Each row below holds a small network's activations on one input, seen along a few directions.
Each table varies a few parts of the input and shows all the possible inputs, shuffled.
A made-up example of a description, with smaller parts first: one of 2 separate values, together with either a single point or one of 11 places around a ring or (one of 6 places along a line, together with one of 8 places around a ring).
Shared parts are said once, and a part with two or three values counts as separate values.
In the rows, 128 means zero.

Other details of the inputs vary at random and push rows far along three fixed directions, the same in every table; ignore that.

Rows:
r1: [156  60  71 161  94  79 103 137 131 154 144 108 111 194 169]
r2: [126 146 176 109  94  92 116 129 176 129 143 170 155 158 119]
r3: [155  82  75 153 105 107 104 143 108 155 123 117 114 156 158]
r4: [136 196 192 127 145  98 127 144 168  87 125 164 178 145 130]
r5: [133 199 207 126 157 111 116 153 179  92 115 159 184 124 108]
r6: [147 141 184 110  74  20 101 141 170 128 144 196 146 177 159]
r7: [133 100 119 147 136  74 109 136 126 145 122 108  88 125 170]
r8: [143  81  75 157 128 147 107 142 120 146 121  93 123 144 128]
r9: [116 116 122  91  77 177 140  98 125 141 143 149 145 126  82]
r10: [116 116 127 147 175 129 123 137 134 133 120  83  98 105 131]
r11: [128 103  96  86  43 171 138  86  94 149 135 160 142 118 100]
r12: [111 140 106  95  96 210 167  90 101 123 139 146 148 118  89]
r13: [124 213 190 122 171 141 150 146 148  81 122 163 173 125 115]
r14: [116 116 102  86  56 177 150  91  95 149 140 165 133 117 103]
r15: [116 146 112 145 208 185 158 134  88 104 112  82 109  83 117]
r16: [120 139 124 144 183 135 137 141 103 126 108 100  97  85 146]
r17: [117 150 124 139 200 163 150 146  85 116 106 102 100  72 129]
r18: [133  86 114 151 124  60 107 125 147 141 142 100  91 161 172]
r19: [116 120 116  97  71 192 134  90 130 141 132 140 159 116  79]
r20: [117 155 132 156 211 141 144 144 120 105 114  85 107 101 144]
r21: [130  83 125 140 139  79 106 136 140 144 137  98  89 138 140]
Each input here is: one of 3 separate values, together with either a single point or one of 6 places around a ring.
The inputs of r16 and r10 match in every part but the choice among 3 separate values. If r17 is changed in the same way as r16 into r10, which row does it become? -> r9
Change only the choice among 3 separate values in r18. List by row number the other rows that result. -> r7, r19
Change only the place on the ring of 6 in r13. List by row number the other rows that result. -> r4, r12, r15, r18, r20

Rows:
r22: [101 142 121 142 214 202 150 131  91 118  97  72 107  50 107]
r23: [124  99 121  77  15 143 124  88 140 157 155 177 156 153  92]
r24: [133  68  69 132 108 133 127 123  85 154 135 108  89 133 134]
r25: [127  77  79 123  91 130 130 105  96 159 135 117  94 126 142]
r26: [133 133 106 150 160 186 126 135 118 126 108  93 144 106 105]
r27: [126 172 194 152 201  41 116 159 168  97 123 118 111 133 172]
r28: [131  82 121 142 117  52 111 129 148 146 153 110  80 168 168]
r29: [127  78 135 125  93  56 101 119 150 152 145 119  85 143 153]
r30: [136 170 140 107  74 178 142 112 151 106 134 179 215 157  90]
r31: [137 191 210 107 118  93 116 152 184 102 129 197 192 154 106]
r32: [123 135 131 137 172 141 141 139 119 115 130 112 114 124 124]
r33: [110 189 151  89 105 206 165  98 124 105 127 169 182 108  81]
r34: [145 162 171 156 172  41 107 176 159 114 120 140 125 146 176]
r35: [144  69  54 138  80 143 112 116 104 156 130 115 121 156 140]
r36: [121 153 118 142 200 173 152 138  82 114 100  93 105  63 131]
Describe the family of inputs behind these rows. -> one of 3 separate values, together with either a single point or one of 4 places along a line
The inputs of r27 and r29 match in every part but the choice among 3 separate values. If r30 is changed in the same way as r27 into r29, which row does it become? -> r26
Change only the choice among 3 separate values in r24. List by row number the other rows that result. -> r31, r32
